A small network was shown many inputs. Here are its activations along a few directions, one row for each input.
In each table, some parts of the input vary, and every possible input appears once, in random order.
Descriptions start from the smaller parts, as in this example, which fits no table here: one of 8 places around a ring, together with either a single point or one of 11 places along a line or (one of 3 separate values, together with one of 4 places along a line).
Shared parts are said once, and a part with two or three values counts as separate values.

Other details of the inputs shift rows strongly along three fixed directions, in all tables alike. That doesn't count.

A family of inputs:
x1: [ 31 -17   1  -6  -5   6   4 -10 -33  20  -6 -18]
x2: [-28  12 -20   1 -15  25 -11  23 -10  27 -17   4]
x3: [ 19 -27  13  12   4  -5 -16 -17 -21  -3   0  20]
x4: [-37  -3 -43  28  -1   0 -27   6 -11   7  15  31]
x5: [-28  -3 -45  28   6 -17   1  14  -1  -2  15  16]
x6: [-28  -2 -36  13   7  -4 -18   9   3  -6  23  27]
x7: [-35   2 -39  16  -6  10   7  13  -3  15  -7  -5]
x8: [-28  11 -41  34  14 -17 -11   1  -2  -2  19  14]
x9: [ -7  21  30 -24  -1  21   6   1  24 -10  -7 -14]
x10: [ -5  11  -1  12  -7  12  -4   4  -4   4 -15 -20]
x11: [ -4  23  22 -28  -7   5   8  17  29  -5  -3  -2]
x12: [ -1  15  21   1  10 -12  -8  -2  28 -13   5  17]
x13: [-11  11   0   0  -6  14  10   7  16   2 -19 -26]
x14: [  3  -3  -8   8 -25  32  -2  10 -19  17 -24 -31]
x15: [-26  -3 -12   1  -9  18  -9   0  -6   0   3   3]
x16: [-12  17  -5  -1 -24  26  -2   8 -21  16 -21 -33]
x17: [-22   1 -38  22 -11   7   0  19 -15  19  -4  -2]
x18: [ 13 -26   8 -10  15 -12   4 -15 -11   4   7  22]
x19: [ 24 -15  11  -3  22 -25  -8 -18  -8  -9  29  28]
x20: [ 22 -33  12   1  -5 -11  -7 -11 -23  16  -8  20]
x21: [-25   8 -17 -11 -15  25  -3  29   0  15 -10   3]
x22: [  9  36  20 -37  -2  16  18  -4  30 -17  -9   2]
x23: [ 29 -24   4  22  14 -29   0 -15  -5  -8   6   7]
x24: [ -9 -11 -13  17  -1   8   1  -6  -5  -3  -6 -12]
x25: [ 23 -13   5   8  16 -29   7 -13 -20   6   3   8]
x26: [  6  18  16   2   3  -8   4   2  18  -3 -12 -16]
x27: [  3  33  34 -34 -10  24   1   9  12  -2  -1 -18]
x28: [-18 -11 -19  13  -9  10 -14  15  10  -3  -2  16]
x29: [ 29 -36  -1   4  -4 -17   7  -8 -21   8  -7  -4]
x30: [ 27 -13   8  -2  -7   7   3 -10 -28  10  -4 -21]
x31: [ -3 -13  -3  -5 -20  30 -12  12 -11   6 -16  -7]
x32: [ -9  25  16  -7   5  -1  -9  -1  10 -12  10   6]
x33: [ -7  -7 -17   9 -22  19  -2  16  -5  10 -23 -22]
x34: [  3  32   0  -5  18 -22  25 -12  31 -35   9   9]
x35: [ 14 -24   7  -4  32 -26  -3 -27  -4 -14  29  30]
x36: [-28  12 -25  36   9 -41  -3  -1  19 -11  19  21]
x37: [ 31  -8  27 -27   1   3   5  -1 -12  16  -4   2]
x38: [ -3  20  12 -17   1  14  14  -3   5  -4  -6 -31]
x39: [-14   1  -6  14  -3   2 -13  10  17  -4   6  18]
x40: [ -6  17  30 -20   7   2   7  -2  37 -15  -1  -1]
x41: [ 22 -16   3   9  20 -30   3 -18 -11 -22  21   3]
x42: [ 25 -27   0  -9   6  -2   7 -23 -28  13  -3 -16]
x43: [  7  29  20  -5  13 -27  17   3  34 -12  11  -6]
x44: [ -4   2 -11  17   6  -5   1   4   8 -17   7  -5]
x45: [ 26 -28  16 -20 -12  16  -7  -8 -31   5  -4  -5]
x46: [  0  26  26  -2  16 -14  -3  -1  35 -29  24  16]
x47: [  1  17  21 -21 -16  15   4  15  15  12  -9  -6]
x48: [  8 -36   2  -2  -2  -4  -2 -13 -12  12  -4  15]
x49: [ -2  30   4 -16  13 -14  11   4  19 -15  15 -14]
x50: [ 27 -30   9 -11 -10   3  15 -13 -21  21 -22 -22]
Description of these inputs: one of 2 separate values, together with either a single point or (one of 4 places along a line, together with one of 6 places around a ring).
Question: Changing only the choice among 2 separate values turns x8 into x4. The same change can be made to x17. Which row results?
Answer: x37
Question: Changing only the choice among 2 separate values turns x30 into x27. The same change can be made to x38. Which row results?
Answer: x15
Question: Which other rows does x43 become when the choice among 2 separate values takes its other values? List them by row number.
Answer: x47
Question: Start at x15 and move only the place on the ring of 6, one step at a time. The first step leads to x35. Which rows follow, in order?
Answer: x18, x48, x40, x9

A family of inputs:
x51: [-10  22  -2   2 -22  21   8  17 -15  29 -29 -42]
x52: [-14  14 -15  11 -21  25  -9  15 -13  -2  -5 -19]
x53: [-10 -18 -14  26 -10   0 -14  12  -1   3 -12   7]
x54: [ 15  -6   1   9  -3 -20  -1  -2   6   2   0  19]
x55: [  8  27  23 -34   4  10   5  14  17   0  10 -14]
x56: [ -5   4  -9 -11  -2  11  -7 -16  -7  -6   4  -8]
x57: [-29  -4 -20  10  -8   3 -14  21   7  11  -4  19]
x58: [  6  -6  17  -8  -2  12  -3 -23 -12   0  -8  -2]
x59: [-11  -2 -26  14  16 -26  11 -11  14 -23  24  23]
x60: [ -5  11  14   5  24 -25  -4  -2  28 -15  29  30]
x61: [ 28 -16  20 -14   4 -11  16 -26   3  -1  -9   7]
x62: [-47  20 -13  10  -4  15  -2  14  23   1  10  15]
x63: [-10  11  12 -11   1  16  -3  -4  -5   0  -2   9]
x64: [ 23 -20  29 -12   9  -4   6 -28   2  -1   2   1]
x65: [  9 -10   0   2   0 -19  -5   6   0  -6  11   4]
x66: [-20  33   4  -4  12   0 -15   6  21  -8  11  17]
x67: [ 12  -2  24  -2   3 -22  -3   2  17  -5   2  10]
x68: [ 17  -7   8   4  26 -19   2 -16  12 -25  22  -1]
x69: [  5  11   0  16  21 -45   0 -10   3   2  20   9]
x70: [ 18 -18   6  14  17 -20  12 -23 -25   9  -7 -13]
x71: [ 34 -16  21  -5   7 -12  13 -20   4  -6 -13   0]
x72: [-19  13  -6  18 -22  25 -14  10  -7   3 -15  -9]
x73: [ -9  -7 -27  17   0  12 -15  -4 -17 -10   1  -4]
x74: [-16 -25 -27   9   6  -8  -3   4 -13  -2  13  19]
x75: [-14  12 -13  -7 -21  19  -2  21   4  22 -19   5]
x76: [  8 -15  -5  -5  -6  11   9 -16 -35  35 -25 -27]
x77: [  0  29   6 -14 -10  16  -9  12  -1  -3   1 -16]
x78: [ 23   7  43 -24   1  20   8  -7  13   2 -20 -31]
x79: [ 14 -10  -2  -9  -6   7   1   2 -39  43 -20 -17]
x80: [ -6 -23 -24  29  -1 -13  -8   9  -8 -11   8   6]
x81: [ 12 -36  12  -1   2  -8   3 -20  -9   1 -10   9]
x82: [-36  15 -22  21 -12  31 -17   7   1   0 -16  -7]
x83: [ 17  -7  25   4  -6   7  -2  -1   0   4  -8 -10]
x84: [ 35 -20   2   6  -4 -14  13  -7 -16  -6  -1  -3]
x85: [-39  -2 -36  17   5 -12  -1   3  18 -19  19  16]
x86: [ -9  -4 -24   7  -3   9 -17   6 -23   3  11  12]
x87: [ 13  23  34 -44 -10  19  25   4  14  11 -23 -13]
x88: [ -5 -14 -15  -7 -10  26  -1  -2 -12  12  -6 -16]
x89: [-23   1 -17  -8 -12  30   2  14  -9  13   3  -6]
x90: [  6   3 -16  -1   0   5  10   5   6  -8  -9 -14]
x91: [ -1  13  15  14  17 -29  -8  -2  31 -17  27  23]
x92: [ 32 -22   9  -3   1  -9  -6  -7 -15   3  13  -1]
x93: [ -6  50  27 -43   8   2  11  29  40 -11   4 -19]
x94: [-16  21  -1  15   1  -3   4  13  22 -19  21  -7]
x95: [ 12 -14   5  -5   3  -6   6  -4   2 -13  -3 -14]
x96: [  0  -7 -32  15 -14  -5  -4  12 -10   6   2   8]
x97: [-12  -3  11 -14  -3   8   5   7   7   5 -10   6]
x98: [-22   4  -8  17  12  -9  -4   5  29 -18  -2   8]
x99: [ -2 -18 -16   6   4  -4   6 -10 -37  31  -6  -1]
x100: [ -4  48  26 -12  -5   3  18  18  44 -12 -13 -15]
x101: [ 19   6   5 -16  10 -19  12   2   5  -8  13  11]
x102: [  3 -21 -15  -2  -4  16  -8  -9 -39   7   4   7]
x103: [ 25 -24  -4 -13   4  -9  14 -10 -20   2   3  11]
x104: [  9   1  10  11   2 -10 -18 -10  -6  -4   8  17]
Question: What is each input in this table made of?
Answer: one of 6 places around a ring, together with either a single point or (one of 2 separate values, together with one of 4 places along a line)
Question: Changing only the place on the ring of 6 turns x70 into x69. The same change can be made to x98. Which row results?
Answer: x67
Question: Which other rows does x90 become when the place on the line of 4 takes its other values? List them by row number.
Answer: x68, x73, x95
Question: Which other rows does x86 become when the place on the ring of 6 takes its other values? List them by row number.
Answer: x52, x56, x73, x77, x102
Question: Which other rows agree with x79 in the place on the ring of 6? List them by row number.
Answer: x55, x57, x60, x66, x75, x86, x93, x101
Question: Which other rows does x54 become when the place on the ring of 6 takes its other values? List them by row number.
Answer: x61, x71, x75, x87, x100
